These are the activations of a small neural network, seen along a few directions. Each row is one input.
Each table varies a few parts of the input and shows all the possible inputs, shuffled.
A made-up example of a description, with smaller parts first: one of 8 places around a ring, together with either a single point or (one of 2 separate values, together with one of 4 places along a line) or one of 11 places around a ring.
Shared parts are said once, and a part with two or three values counts as separate values.
In the rows, zero is written as 128.

Other details of the inputs vary at random and push rows far along two fixed directions, the same in every table; ignore that.
These rows show it; all are for the same input, with only those details redrawn:
[113 147 132 129 138 173 135 129 111 194 129]
[114 145 108  78 121 100 148 149 175 135 126]
[125 239  75 142  64 152  41 175  78 117 142]

Rows:
row 1: [120  73 125 125 133  87 151 141 162 132 139]
row 2: [124  89 114 127 135  92 130 141 147 118 166]
row 3: [125 193  95 174  77 183  48 152  70 115 139]
row 4: [150 145 150 123 144 107 119 110 152 118 131]
row 5: [137 102 155 180 135 137 128 126  92 162 169]
row 6: [138 118 173 127 126 100 127 120 160 113 137]
row 7: [125 105 143 151 124 174 132 114  97 166 111]
row 8: [139 111 132 151 151 168 131 111  83 138 131]
row 9: [117 153 134 132 129 198 145  84 117 158  88]
row 10: [131 112 134 145 137 161 128 132  97 170 118]
row 11: [118 139 135 132 119 179 134 110 116 183 120]
row 12: [125 123 119  84  94  97 145 121 161 131 102]
row 13: [121 112 108 108 133  93 152 148 173 138 150]
row 14: [116 112 115  81 127  70 186 147 182 157 126]
row 15: [140 201  83 141  66  99  45 173 110  34 158]
row 16: [135 183  64 129  60  72  35 195 102  27 142]
row 17: [144 144 169 151 163 161 112  72 115 149 122]
row 18: [105 145 131 144 135 166 146 132 114 202 151]
row 19: [146 208 119 139  89  85  56 128 132  48 111]
row 20: [132 192  78 166  89 153  47 176  67  91 160]
row 21: [124 146 112  88 106 107 157 103 166  97  69]
row 22: [131 132 113  77 105  95 149 119 162 123  80]
row 23: [144 137 180 164 147 148 110 101 100 153 118]
row 24: [114 145 108  78 121 100 148 149 175 135 126]
row 25: [117  76 127 111 126 102 146 131 158 104 118]
row 26: [118  73 122 107 145  91 146 142 160 119 120]
row 27: [135 101 159 159 148 147 119 125  85 154 140]
row 28: [136 113 127 139 131  96 129 139 139 121 177]
row 29: [134 113 121 103 123 113 151 124 148 114  88]
row 30: [128 114 108 117 137 119 145 134 146  97 118]
row 31: [120 129 124 115 125 126 157 109 151  88  77]
row 32: [131  97 136 150 157 163 122 127  84 159 152]
row 33: [115 121 114 110 132 132 141 115 145  75 111]
row 34: [133 133 134 123 123 161 131 125  91 193 114]
row 35: [109 114 145 157 147 183 144 101  90 121  95]
row 36: [128  95 124 110 140  95 147 130 134  88 106]
row 37: [135 169  82 140  65  90  56 170 102  37 136]
row 38: [126 112 111  95 136 109 141 146 167 126 134]
row 39: [143 125 124 125 146 107 136 120 133 104 128]
row 40: [149 196 147 175  96 155  59 136  88 109 165]
row 41: [123  97 122 108 134 103 152 133 146  94  99]
row 42: [133 113 142 123 144  97 145 124 133  98 113]
row 43: [124 136 116 113 126 149 142 103 146  98  98]
row 44: [156 138 141 143 128  87 121 135 151 124 183]
row 45: [116 111 152 156 154 174 144  96  84 117 103]
row 46: [146 109 169 114 139  85 133 130 156 124 141]
row 47: [116  86 117 122 138  97 145 140 167 129 156]
row 48: [128 146 130 128 129 183 141 104 114 178 100]
row 49: [127  79 123 133 126  81 137 143 143 118 150]
row 50: [151 133 174 153 158 150 118 120 105 164 161]
row 51: [125 115 140 147 153 179 129  92  87 122 121]
row 52: [129 102 164 167 136 155 124 111  90 144 137]
row 53: [139 107 148 151 163 155 125 123  91 164 152]
row 54: [135 125 126 113 148 106 134  95 144  94 118]
row 55: [118 105 134 154 139 175 128 125 104 144 139]
row 56: [123 119 143 114 147  91 152 107 156  78 100]
row 57: [134 121 115 106 131 133 150 123 156 121 106]
row 58: [120  88 122 109 135  82 171 142 179 147 128]
row 59: [155 109 164 142 127  79 141 126 156 134 172]
row 60: [127  98 117 115 127 108 128 134 140  93 145]
- What is each input in this table made of? => one of 2 separate values, together with one of 5 places along a line, together with one of 6 places along a line
- The inputs of row 52 and row 15 match in every part but the choice among 2 separate values. If row 58 is changed in the same way as row 52 into row 15, which row does it become? => row 13
- The inputs of row 29 and row 57 match in every part but the choice among 2 separate values. If row 36 is changed in the same way as row 29 into row 57, which row does it become? => row 8
- Change only the place on the line of 5 in row 11. List by row number the other rows that result. => row 9, row 18, row 24, row 48
- Start at row 21 and move only the place on the line of 5, one step at a time. The first step leads to row 22. Which rows follow, in order? => row 12, row 34, row 14
